A small network was trained on invented records. Each row is its activation on one of them, seen along a few directions.
After each row come some of the record's fields: TATA, DEPIP, NOSI, KAV, SEPES.
A field that a record lacks is left out.
Other fields move the rows too, some of them a lot.
In the rows, 500 means zero.
Random noise pushes rows far along 8 fixed directions. That doesn't count. These rows show it; they differ only by the noise:
[385 552 332 455 466 531 517 381 341 648 451 584 292 463 523 376 479 470
 619 552 502 497 525 624 450 724 587 402]
[496 371 480 472 522 381 581 234 526 734 531 440 202 687 546 441 592 579
 450 257 481 492 416 663 669 549 668 427]
[377 386 603 494 513 495 510 539 528 460 512 548 550 486 592 452 603 517
 367 410 541 494 455 605 427 385 453 624]
[485 449 722 645 433 338 515 514 569 283 660 499 752 372 784 550 555 544
  76 444 526 540 403 402 425 412 396 682]
[590 714 396 464 584 452 641 538 412 507 425 575 521 366 604 390 410 555
 485 576 435 560 604 536 388 566 498 525]
[338 337 785 660 260 449 417 339 497 222 702 729 827 421 645 453 817 510
 167 643 611 511 252 584 361 466 395 488]
[377 269 507 650 484 610 341 464 661 434 642 336 482 532 608 616 510 443
 402 432 583 489 444 355 651 629 529 422]
[454 500 342 442 608 708 514 652 518 564 442 535 382 488 474 457 413 418
 791 515 437 430 564 617 518 501 542 552]
[422 187 519 659 826 593 558 535 854 648 465 394 334 586 836 474 481 592
 359 379 380 647 746 411 626 553 617 533]
[463 382 408 389 776 797 529 859 690 549 384 448 420 567 435 501 419 435
 824 360 427 407 614 642 563 244 495 703]

[747 432 664 770 734 385 697 495 883 533 561 563 507 556 862 512 446 579
 390 506 202 588 657 409 656 415 600 636] : TATA: dalim / DEPIP: zut / NOSI: sazi / KAV: lateg / SEPES: pobi
[732 605 578 600 482 417 686 493 529 473 618 729 626 506 738 514 453 550
 473 559 334 551 473 586 470 401 542 678] : TATA: daki / DEPIP: dif / NOSI: sazi / KAV: fur / SEPES: pobi
[428 432 342 448 645 751 404 561 514 524 425 472 496 447 377 417 499 536
 554 672 494 576 661 414 460 624 537 272] : TATA: dalim / DEPIP: dif / NOSI: sazi / KAV: fur / SEPES: vudo
[399 287 636 505 643 659 511 639 688 431 433 651 683 569 557 451 659 566
 491 561 505 616 602 598 397 288 439 559] : TATA: dalim / DEPIP: dif / NOSI: sazi / KAV: lateg / SEPES: los
[324 692 434 427 569 433 545 624 331 523 306 552 397 308 565 358 409 453
 536 563 548 477 673 527 306 645 420 601] : TATA: daki / DEPIP: zut / NOSI: sazi / KAV: fugak / SEPES: pobi
[465 544 436 404 458 468 567 468 350 540 563 602 379 456 554 431 496 469
 576 468 474 437 404 685 482 532 578 562] : TATA: dalim / DEPIP: dif / NOSI: sazi / KAV: lateg / SEPES: los
[748 599 609 377 751 352 697 478 641 409 324 404 626 593 354 371 699 727
 387 403 525 541 533 581 597 298 462 380] : TATA: daki / DEPIP: dif / NOSI: lebi / KAV: fugak / SEPES: diza
[267 354 637 543 658 490 468 552 621 508 253 535 547 538 566 370 664 574
 383 489 652 615 713 516 357 491 376 500] : KAV: fugak / SEPES: pobi
[545 553 516 439 495 564 557 668 506 362 644 584 487 414 515 473 472 358
 703 478 358 246 300 694 611 343 530 715] : TATA: daki / DEPIP: zut / NOSI: sazi / KAV: lateg / SEPES: diza
[465 513 459 504 544 510 549 489 495 588 430 538 430 559 562 510 480 523
 567 465 547 558 588 561 454 540 516 519] : TATA: daki / DEPIP: dif / NOSI: sazi / KAV: lateg / SEPES: pobi
[548 413 591 606 344 399 582 239 473 475 734 677 483 619 722 518 641 537
 438 456 507 491 285 676 596 572 627 502] : TATA: daki / DEPIP: dif / NOSI: sazi / KAV: lateg / SEPES: pobi
[498 508 487 512 610 402 509 418 486 446 480 369 566 318 621 397 511 667
  82 586 504 683 636 272 439 700 511 305] : TATA: daki / DEPIP: dif / NOSI: sazi / KAV: fur / SEPES: diza
[444 679 499 439 727 498 620 820 490 421 302 573 636 303 683 369 373 551
 419 579 462 584 785 447 267 447 357 725] : TATA: daki / DEPIP: zut / NOSI: sazi / KAV: fugak / SEPES: vudo
[386 433 470 674 331 627 279 580 501 290 794 393 584 377 712 727 327 339
 392 570 559 452 398 198 571 738 504 525] : TATA: daki / DEPIP: dif / NOSI: sazi / KAV: fur / SEPES: vudo
[ 85 229 539 477 386 505 274 401 439 697 372 392 267 530 333 472 609 401
 468 396 645 468 522 503 414 562 470 445] : TATA: dalim / DEPIP: dif / NOSI: lebi / KAV: lateg / SEPES: diza
[638 690 322 470 799 584 593 725 606 487 287 372 450 364 466 401 320 495
 716 607 364 480 759 384 566 570 497 467] : KAV: fugak / SEPES: diza
[501 420 423 441 672 591 552 598 551 639 476 502 355 551 587 460 419 542
 557 414 393 536 620 540 530 468 606 579] : TATA: dalim / DEPIP: dif / NOSI: sazi / KAV: fur / SEPES: vudo
[277 165 492 564 569 860 338 545 675 502 471 624 464 627 418 456 661 409
 783 654 531 493 560 577 549 539 548 345] : TATA: dalim / DEPIP: dif / NOSI: lebi / KAV: lateg / SEPES: vudo
[720 608 486 605 303 541 516 419 508 483 679 634 579 563 442 632 439 419
 720 633 374 445 335 542 589 466 550 492] : TATA: dalim / DEPIP: dif / NOSI: sazi / KAV: fur / SEPES: pobi
[307 232 596 394 639 439 559 563 504 674 474 439 319 538 687 450 544 603
 212 187 472 564 573 576 418 335 560 743] : TATA: dalim / DEPIP: dif / NOSI: lebi / KAV: fur / SEPES: vudo
[608 789 390 358 470 446 616 574 253 463 437 636 612 364 471 408 417 537
 544 586 491 528 529 586 305 478 455 560] : TATA: dalim / DEPIP: dif / NOSI: lebi / KAV: lateg / SEPES: vudo
[673 583 615 693 496 290 653 496 632 545 596 562 460 465 807 550 348 474
 440 487 259 486 522 448 582 473 526 756] : TATA: daki / DEPIP: zut / NOSI: sazi / KAV: mev / SEPES: pobi
[340 374 522 614 547 618 521 417 553 669 333 802 442 560 604 355 609 511
 644 761 450 649 706 635 333 614 525 421] : KAV: fur / SEPES: pobi
[413 435 562 644 498 444 484 531 568 500 490 514 458 401 691 489 443 431
 470 564 411 496 586 409 489 576 491 612] : KAV: lateg / SEPES: diza
[598 466 567 442 622 586 523 656 567 354 487 502 735 458 443 500 568 590
 390 521 502 555 522 489 425 285 435 528] : TATA: dalim / DEPIP: dif / NOSI: lebi / KAV: fur / SEPES: vudo
[256 334 495 503 406 711 318 447 540 538 432 518 424 634 247 491 659 377
 740 568 646 406 438 588 546 567 455 328] : TATA: daki / DEPIP: zut / NOSI: sazi / KAV: fugak / SEPES: pobi
[623 721 433 465 748 480 672 671 559 458 367 506 457 388 551 387 398 498
 650 554 402 430 643 552 526 498 479 583] : TATA: daki / DEPIP: zut / NOSI: sazi / KAV: fugak / SEPES: pobi
[298 214 677 612 341 429 458 282 517 656 600 607 332 513 589 450 659 458
 360 508 356 454 386 603 487 481 588 567] : KAV: fur / SEPES: diza
[395 466 532 501 380 386 416 455 396 503 618 398 444 504 590 609 439 468
 297 326 617 481 419 395 483 550 496 583] : TATA: dalim / DEPIP: dif / NOSI: sazi / KAV: lateg / SEPES: vudo
[676 583 478 652 442 485 583 294 509 416 670 666 581 439 672 433 543 558
 461 751 347 547 438 496 575 710 626 324] : TATA: daki / DEPIP: dif / NOSI: sazi / KAV: fur / SEPES: diza
[527 406 372 576 573 655 530 378 560 508 648 577 443 522 709 449 503 561
 485 633 398 598 524 472 604 745 687 304] : TATA: daki / DEPIP: dif / NOSI: sazi / KAV: fur / SEPES: vudo
[547 538 504 491 455 450 421 502 488 482 453 352 593 547 399 619 464 542
 409 419 649 584 522 360 481 487 427 435] : TATA: dalim / DEPIP: dif / NOSI: lebi / KAV: fur / SEPES: pobi
[715 646 567 282 580 371 631 587 432 435 456 443 742 547 364 504 551 708
 243 286 573 583 456 558 381 137 401 595] : TATA: dalim / DEPIP: dif / NOSI: sazi / KAV: fur / SEPES: vudo

Here are new rows. What are their fields?
[432 390 336 458 793 626 490 737 653 645 418 200 288 602 661 632 263 521
 524 167 566 559 735 359 609 522 558 636] : TATA: daki / DEPIP: dif / NOSI: sazi / KAV: lateg / SEPES: pobi
[499 459 635 563 540 500 574 602 571 425 487 662 615 365 592 410 561 490
 483 641 338 498 540 565 397 359 463 650] : TATA: dalim / DEPIP: dif / NOSI: lebi / KAV: lateg / SEPES: diza
[567 305 527 649 383 753 438 400 624 345 812 726 646 546 571 539 625 447
 605 747 348 482 300 550 621 521 634 358] : TATA: dalim / DEPIP: dif / NOSI: sazi / KAV: fur / SEPES: vudo
[460 459 553 550 417 418 403 349 520 446 567 396 468 549 420 514 588 473
 432 448 589 413 379 443 629 583 501 372] : TATA: dalim / DEPIP: zut / NOSI: sazi / KAV: fugak / SEPES: vudo
[662 644 546 574 478 413 559 497 572 381 572 505 511 527 509 543 474 422
 653 484 471 344 379 538 673 487 495 550] : TATA: daki / DEPIP: zut / NOSI: sazi / KAV: fugak / SEPES: pobi
[553 419 585 684 554 452 500 544 728 432 585 344 440 463 638 587 434 412
 505 452 356 384 481 354 709 494 525 607] : KAV: fugak / SEPES: diza
[499 422 602 661 236 505 338 357 493 395 709 550 675 543 495 680 549 447
 395 594 601 526 330 399 496 550 467 419] : TATA: dalim / DEPIP: dif / NOSI: sazi / KAV: fur / SEPES: pobi
[530 613 502 380 562 440 584 553 371 441 400 524 691 490 548 481 538 666
 255 420 691 683 580 507 280 444 409 508] : TATA: daki / DEPIP: dif / NOSI: lebi / KAV: fur / SEPES: pobi
[698 603 523 664 438 306 550 466 547 451 688 371 527 506 804 720 287 510
 301 353 502 557 461 284 618 602 534 628] : TATA: daki / DEPIP: dif / NOSI: sazi / KAV: fur / SEPES: pobi
[629 401 686 525 482 243 583 339 637 632 583 388 358 712 491 582 566 540
 374 165 448 411 340 581 699 262 560 635] : TATA: dalim / DEPIP: zut / NOSI: sazi / KAV: lateg / SEPES: pobi
[414 487 515 552 400 412 395 504 475 438 572 338 441 489 545 617 439 393
 461 314 672 389 387 445 589 577 455 582] : TATA: daki / DEPIP: zut / NOSI: sazi / KAV: lateg / SEPES: pobi
[697 526 432 599 482 534 535 325 577 536 583 568 533 642 544 564 494 569
 581 602 483 628 495 488 611 628 604 289] : TATA: dalim / DEPIP: dif / NOSI: sazi / KAV: fur / SEPES: pobi
[228 553 399 550 324 334 368 430 270 588 481 329 286 436 693 619 309 393
 387 357 762 528 553 314 425 878 456 550] : TATA: daki / DEPIP: dif / NOSI: lebi / KAV: fugak / SEPES: pobi
[747 718 336 466 546 261 626 431 430 776 450 268 214 569 547 629 194 537
 522 253 431 533 590 391 627 584 614 568] : TATA: dalim / DEPIP: dif / NOSI: lebi / KAV: fur / SEPES: pobi
[619 564 341 453 692 623 550 587 594 541 424 423 363 439 379 402 413 474
 752 577 327 414 597 506 661 547 590 404] : TATA: daki / DEPIP: zut / NOSI: sazi / KAV: lateg / SEPES: diza
[591 631 387 425 596 575 576 648 464 531 434 499 512 480 494 533 366 517
 603 493 502 549 596 512 437 468 485 562] : TATA: daki / DEPIP: dif / NOSI: sazi / KAV: fur / SEPES: pobi
